Each row below holds a small network's activations on one input, seen along a few directions.
Each table varies a few parts of the input and shows all the possible inputs, shuffled.
A made-up example of a description, with smaller parts first: one of 3 separate values, together with either a single point or one of 9 places along a line or (one of 4 places along a line, together with one of 8 places around a ring).
Shared parts are said once, and a part with two or three values counts as separate values.
(in the rows, 128 means zero)

Other details of the inputs shift rows strongly along two fixed directions, in all tables alike. That doesn't count.

A family of inputs:
R1: [129 198 119  96  96 150 137 100 139 141 137 159]
R2: [131 117 112 121  99 110  99 154 131 137 159  72]
R3: [134 223 166  92  74 148 162 110 106 151 149 125]
R4: [152 124  89 147 136 141 115  95 198 132 147  75]
R5: [118  94 100 143  98 119  83 156 119 140 131  68]
R6: [184 143  84 134  81 151 103 112 190 145 152  98]
R7: [173  50  80 141 119 130  99 121 170 100 110  94]
R8: [115  69  89 154 158  66  97 128 137 110  91 114]
R9: [ 57 113 143 105 121  69 110 159  45 139  96 149]
R10: [128 147 170  91 106 145 170 107  93 121 120 124]
R11: [166 121 122 109 108 149 145  91 147 115 111 141]
R12: [163  98 121 149 130 171 130 124 144 112 141 133]
R13: [ 69  83 152  88 145  79 148 155  53 103  92 148]
R14: [127 129 138 138 127 111 135 117 137 137 139  64]
R15: [187  72 100 153 139 185  99 145 191 124 154  76]
R16: [130 174 138 118 133 109 159  84 133 130 106 155]
R17: [138 213 147 108 124 144 180  65 148 140 124 152]
R18: [114 165 151 133 171 125 142 131 120 136 121 153]
R19: [138 124 127 173 149 127 134 122 150 135 140 130]
R20: [164 102 129 141 136 168 122 128 146 113 142 129]
R21: [113  97 141 125 153 131 135 136  87 108 105 184]
R22: [172 120  93 174  98 162  99 143 175 147 168 112]
R23: [150 177 125 143 103 164 129 130 138 140 158 155]
R24: [166  97 117 119 105 155 144 140 171 118 161  50]
R25: [115 203 141  92  88 147 133 105 149 134 133 166]
R26: [ 91 154 155 138 172 101 149 124  87 125 109 188]
R27: [ 71  82 153 103 136  97 136 136  39 106  71 146]
R28: [140  48  95 128 123 143  88 123 189 103 127  91]
R29: [114  91 116 159 135 106 109 130 130 130 120  51]
R30: [ 97 107 135 164 168  91 131 134 102 128 109 168]
R31: [163 192 168 108 123 196 178 107 127 123 131 173]
R32: [143 154 123 149 104 149 124 138 136 146 150 158]
R33: [149 163 141  87 109 164 172  75 133 122 112 166]
R34: [117 163 149 140 166 125 143 128 117 131 122 156]
R35: [102 103 154  90 131 104 148 135  72 106 110 129]
R36: [129 159 144 126 126 115 158 124 143 133 147  74]
R37: [180 111 130 129  90 180 140 108 161 131 148  48]
R38: [ 92  68 121 149 150  73 106 141 110 132 110  69]
R39: [107 115 137 128 143  82 129 131 116 125 133  79]
R40: [148 185 131 125 117 165 121 145 144 151 152 144]
R41: [156 223 129 102  79 146 156  97 135 134 120 169]
R42: [136  93  97 158 132 126  69 166 143 135 154 121]
R43: [ 82  68 104 140 162  79  85 130 155 113 108 113]
R44: [ 67 109 143 149 185  73 130 141  70 117  97 191]
R45: [159 151 108 122  81 145 125 152 178 145 184  53]
R46: [150  87  92 154 138 136  60 178 164 150 154  94]
R47: [111 154 112 101 109 115 122 116 117 141 117 168]
R48: [ 70 118 130 122 156  88  97 177  63 131 103 199]
R49: [100 140 142 118 141  88 156 140 123 127 134  93]
R50: [126 203 151  95  84 134 157 135 117 143 154 117]
R51: [ 74  78 124  90 155  95 125 119  78 100  76 188]
R52: [ 94 158 140 122 133 114 124 149  77 134 121 205]
R53: [107  70 113 171 184  89  87 153 127 120 127 121]
R54: [158  83 123 135 152 162 110 148 151 125 131 114]
R55: [158 161 158 128 115 179 178 101 119 122 127 184]
R56: [165 180 168 122 109 190 187  95 127 125 133 184]
R57: [107  73 116 159 193  92  87 165 132 134 117 113]
Description of these inputs: one of 3 separate values, together with either one of 5 places along a line or one of 6 places along a line or one of 8 places along a line.
Changing only the choice among 3 separate values turns R42 into R53. The same change can be made to R5. Which row results?
> R29
Changing only the choice among 3 separate values turns R49 into R24. The same change can be made to R44. Which row results?
> R12
Which other rows does R48 become when the place on the line of 8 takes its other values? List them by row number.
> R22, R23, R32, R40, R42, R46, R52
Which other rows does R17 become when the place on the line of 5 takes its other values? List them by row number.
> R4, R8, R16, R43
A walk changes only the place on the line of 6. It starts at R5 and steps to R9. List the rest of the walk in order.
> R3, R2, R50, R45
Which other rows does R13 become when the choice among 3 separate values takes its other values? List them by row number.
> R36, R50
A walk changes only the place on the line of 8. It starts at R55 and steps to R56. List the rest of the walk in order.
> R12, R21, R20, R31, R15, R54

A family of inputs:
R58: [170 136 119 140 115 161 139 111 163 126 142 114]
R59: [112  58 103 153 152  99  93 143 125 117 117 126]
R60: [119  68 106 126 130 115  92 153 132 122 127  90]
R61: [ 90 124 151 107 161 107 145 121  84 114  91 183]
R62: [113  56  90 151 147 100  72 163 123 124 119 127]
R63: [163 183 144 136 112 167 149 124 162 145 169  89]
R64: [ 92 106 138 122 158  97 132 126  83 118  89 175]
R65: [146 131 112 132 114 137 114 135 163 139 155  87]
R66: [109 206 188  98 120 135 189 114  69 132 115 174]
R67: [ 97 178 156 102 136 126 144 128  91 131 109 202]
R68: [180 174 136 135 108 182 158  91 171 133 144 118]
R69: [ 89 158 153 101 119 108 145 127  76 128 110 168]
R70: [ 95  67 107 134 134  86  94 155 106 124 118 115]
R71: [152 120 118 139 115 139 129 117 157 130 138  78]
R72: [154 145 124 139 110 149 136 105 163 137 148  81]
R73: [129  54  98 137 143 121  91 150 139 116 125 115]
R74: [149 130 119 143 112 142 128 114 162 134 145  79]
R75: [172 132 129 151 121 170 135 125 155 132 150 109]
R76: [159 144 128 116 102 159 138 118 159 131 151  90]
R77: [165 141 126 157 126 162 127 131 155 138 154 113]
R78: [ 82 166 154  96 131 103 138 138  81 133 110 171]
R79: [166 168 139 118 109 168 157  96 168 133 149  84]
R80: [129  56  99 136 142 124  88 151 138 117 125 115]
R81: [153 111 113 135 108 135 121 126 155 130 141  81]
R82: [ 93 180 159 103 128 101 162 120  79 129 107 172]
R83: [104 171 168  93 140 127 174 110  84 114  99 201]
R84: [168 148 127 122 109 180 134 115 164 129 146 120]
R85: [156 124 116 136 109 141 132 121 156 128 143  82]
R86: [176 170 124 139 106 169 139 108 172 138 153 120]
R87: [182 166 127 129  99 181 150 102 167 134 150 121]
R88: [ 94  99 130 117 142 103 117 142  80 118  96 179]
R89: [165 184 134 134 104 159 149 101 167 143 152  90]
R90: [108  96 126 127 136  96 121 134 107 121 112 117]
R91: [129  73  99 157 150 107  91 143 140 124 125 116]
R92: [ 89  79 113 136 159  78  97 150 116 126 114 108]
R93: [117  60 109 159 140 106  95 161 125 128 138  81]
R94: [158 134 123 118 104 159 128 123 159 130 150  85]
R95: [100  53 103 147 145  81  91 149 118 120 119  96]
R96: [ 88  74 111 138 158  77  95 154 117 125 113 108]
R97: [160 147 119 144 132 158 128 112 178 136 149 108]
R98: [ 93 141 143 119 149  98 140 131  82 121  99 192]
R99: [100  57 105 130 138  83  97 155 104 121 110 112]
R100: [161 151 125 122  92 161 132 118 154 137 147  93]
R101: [171 144 139 138 124 179 145 121 158 129 153 113]
R102: [119 107 123 135 133 118 120 131 120 123 119 150]
R103: [104  55 112 137 165 100 103 143 118 111 103 132]
R104: [100 160 153 114 151 112 147 122  98 124 110 187]
R105: [156 131 114 149 134 151 119 120 176 134 146 106]
R106: [158 137 123 135 112 148 136 108 160 134 142  79]
R107: [127 117 116 142 133 113 115 127 139 135 131  94]
R108: [ 89 119 131 118 152  99 118 146  94 125 108 181]
R109: [161 160 120 131 100 150 134 119 160 142 155  93]
R110: [ 93 181 159 101 134 106 161 123  92 128 115 165]
R111: [111  67 101 146 155  98  87 156 134 123 122 129]
R112: [139 111 114 145 129 134 122 125 144 123 133 127]
R113: [104 192 165 110 142 122 165 104  87 131 102 199]
R114: [102 198 177 110 129 121 170 126  73 137 120 170]
R115: [184 181 134 125  94 189 156  98 165 136 152 128]
R116: [175 195 145 105  89 183 170  96 166 135 157 100]
R117: [101 217 171  89 110 126 167 115  77 138 112 185]
R118: [112  71  96 139 137  99  79 163 137 130 136  89]
R119: [103  75 102 135 144  88  91 160 126 128 128 103]
R120: [113  93 114 136 137 112 111 138 114 122 117 151]
R121: [162 150 125 123  93 160 134 117 153 135 149  92]
R122: [ 89 122 135 122 158  95 128 141  95 119 105 179]
R123: [102  66 105 152 163  89  91 149 115 122 105 137]
R124: [164 129 106 146 115 154 112 127 165 136 149 113]
R125: [105 215 188  79 122 135 197  92  86 125 105 176]
R126: [102  60  96 147 150  95  74 164 112 124 111 141]
R127: [100  67 101 140 159  92  88 160 119 123 117 142]
R128: [133  99 108 142 124 136 100 138 137 127 130 130]
R129: [157 149 120 135 104 142 128 122 161 139 151  89]
R130: [133  97 108 142 125 134 102 137 137 126 132 129]
R131: [ 89 174 160  96 115 115 153 123  75 130 108 176]
R132: [119  50 100 146 146 101  92 149 124 117 112 126]
R133: [ 99 149 148 111 131 119 144 123  84 124 107 195]
R134: [ 95 127 148 100 146 112 145 130  82 115  98 191]
R135: [152 134 111 136 106 139 116 130 156 140 152  88]
R136: [102 234 185  87 124 124 189 100  88 133 117 183]
R137: [118  54  98 143 140 111  83 155 121 120 113 129]
R138: [ 96  74 104 135 138  83  85 163 105 128 117 115]
R139: [162 184 134 123 101 159 147 112 171 142 160  95]
R140: [165 173 133 128  90 162 149 104 164 138 157  94]
R141: [170 155 116 140 111 163 130 116 166 137 151 121]
R142: [ 92 172 159  97 119 109 162 118  77 128 110 175]
R143: [108  59  94 146 153 101  74 165 130 124 124 128]
R144: [108  54 110 132 155 100 100 150 117 112 108 136]
R145: [137 112 117 147 136 136 121 117 146 127 129 122]
R146: [ 92 156 153 108 127 102 157 120  84 123 109 161]
R147: [156 123 114 130 102 145 123 125 153 133 146  86]
R148: [ 88 144 161  94 141 100 156 121  79 116  99 161]
R149: [160 134 124 155 135 160 121 137 164 137 159 108]
R150: [166 136 128 156 120 169 132 125 157 134 156 110]
R151: [162 134 118 150 120 160 130 108 170 131 143 108]
R152: [117 209 184  86 132 145 193  92  89 118 106 206]
R153: [157 140 127 122 111 152 144 116 161 125 146  86]
R154: [ 84 109 144 101 142  89 134 139  82 116  99 150]
R155: [104 158 161 108 140 117 161 111  81 118  97 195]
R156: [159 140 139 131 117 162 144 127 150 132 155  82]
R157: [149 123 112 146 120 128 116 126 158 134 146  80]
Changing only one part turns R157 into R95. The same change can be made to R62. Which row results?
> R130
Changing only one part turns R108 into R133. The same change can be made to R92. Which row results?
> R72
Changing only one part turns R118 into R121. The same change can be made to R97. Which row results?
> R64
What is each input in this table made of?
> one of 2 separate values, together with one of 5 places along a line, together with either a single point or one of 9 places along a line
A walk changes only the place on the line of 9. It starts at R137 and steps to R88. List the rest of the walk in order.
> R115, R87, R132, R58, R155, R68, R64
A walk changes only the place on the line of 5. It starts at R103 and steps to R68. List the rest of the walk in order.
> R151, R123, R105
A walk changes only the place on the line of 5. It starts at R65 and steps to R135. List the rest of the walk in order.
> R70, R147, R76

A family of inputs:
R158: [195 218 152  99 113 208 173  92 189 134 169 142]
R159: [ 89  75 110 132 153 119  89 127 105 119  87 169]
R160: [217 182 111 135  66 181 170  93 204 130 163  59]
R161: [109  51  96 150 144 106 112 128 137 100 117 158]
R162: [ 83 119 100 166 158  58  82 155 125 148 130 124]
R163: [ 86 116 107 144 160  79  85 114 134 142  97 108]
R164: [150 103  82 157 161 112  82 140 224 138 163  36]
R165: [ 99  94 100 136 125  89  95 169  93 143 138 114]
R166: [110  88 125 106 168 101 108 159 113 114 110 163]
R167: [105 213 171 100  82 134 157 122  89 141 156 147]
R168: [ 97  81 125 103 134 103 101 160 134 116 147  74]
R169: [143 209 154 120 105 150 154 125 107 143 134 197]
R170: [149  72  81 167 125 115  65 175 140 130 145 105]
R171: [155  60  85 154  89 120 113 131 192 122 161  25]
R172: [170  71  96 172 131 149 108 142 166 138 166  18]
R173: [187 198 133 128  88 193 186  68 183 121 157 149]
R174: [104  86 119 112 140 103  99 132  91 137  84 141]
R175: [129  63 102 139 136  86 113 135 121 107 108 143]
R176: [163  58  76 170 125 179  66 118 206 127 140  84]
R177: [157 196 139 106  91 171 149  97 137 139 113 111]
R178: [ 58 229 205  56 102 121 189  90  44 135  79 201]
R179: [200 144 131 175 121 224 148  97 207 130 177  94]
R180: [106  66  96 125 128  72 123 138 105 116 118 100]
R181: [191 173 111 122  78 198 133  86 187 152 161  45]
R182: [137 228 171  82 131 185 189  97 138 123 138 202]
R183: [173 202 128 146  93 198 144 112 169 143 170 158]
R184: [150 220 191 116  91 184 193  89 127 136 166  93]
R185: [ 75 213 173  90 118  93 166 147  30 136  91 222]
R186: [202 203 136 119  81 174 180  80 166 119 150 126]
R187: [146  65 113 178 158 152 109 135 151 119 138 110]
R188: [225 174 115 144  80 197 165  72 216 129 176 102]
R189: [ 78 109 136 166 190  64 117 135 104 134 105 120]
R190: [ 59 104 136 123 120  70 107 172  70 134 119 146]
R191: [ 90  82 124 118 152  96  93 135  79 122  71 175]
R192: [155  67 113 174 118 147 108 145 177 134 165  14]
R193: [119  70 113 108 160  99 102 167 127 126 118 120]
R194: [140  45  84 147 100 137  57 133 178 131 153   7]
R195: [150 196 184 124 134 163 185 102  98 130 119 178]
R196: [165 183 169 133 129 167 170 110 114 126 130 142]
R197: [144 212 169  76 130 154 172 118 117 119 125 177]
R198: [156  81  63 184 136  90  92 117 215 131 154  35]
R199: [160 198 147  90 112 163 164 128 153 128 139 112]
R200: [ 84 194 177  75 133 116 156 102  38 120  63 228]
R201: [ 64 219 201  60  96  92 216  87  41 113 104 201]
R202: [113  73 136 144 164 100 123 153  85 130 103 128]
R203: [ 62  78 161 134 192  74 130 148  34 111  76 212]
R204: [146  73  95 147 134 144  77 120 156 130 118 113]
R205: [ 75  85 136  97 144  85 114 168 112 117 119 109]
R206: [100  92 113 134 137  83  96 173  83 143 114 158]
R207: [ 96  70 117 116 143  59 130 141  80 116  89 161]
R208: [159 226 157  75 105 176 185 106 150 140 161 111]
R209: [ 84  89 114 152 147 112  94 163 103 123 120 198]
R210: [ 99  77 134 147 161  89 121 165  76 118  93 116]
R211: [ 54  99 135 126 161  63 103 169  39 124  89 237]
R212: [130  48  89 141 166 143  84 156 181 112 146 120]
Changing only one part turns R163 into R198. The same change can be made to R176. Which row results?
> R161
Changing only one part turns R171 into R178. The same change can be made to R201. Which row results?
> R194
What is each input in this table made of?
> one of 5 separate values, together with either a single point or one of 10 places along a line
Which other rows agree with R212 in the choice among 5 separate values? List them by row number.
> R158, R164, R166, R168, R182, R193, R197, R199, R205, R208
Which other rows does R200 become when the choice among 5 separate values takes its other values? List them by row number.
> R170, R186, R196, R197
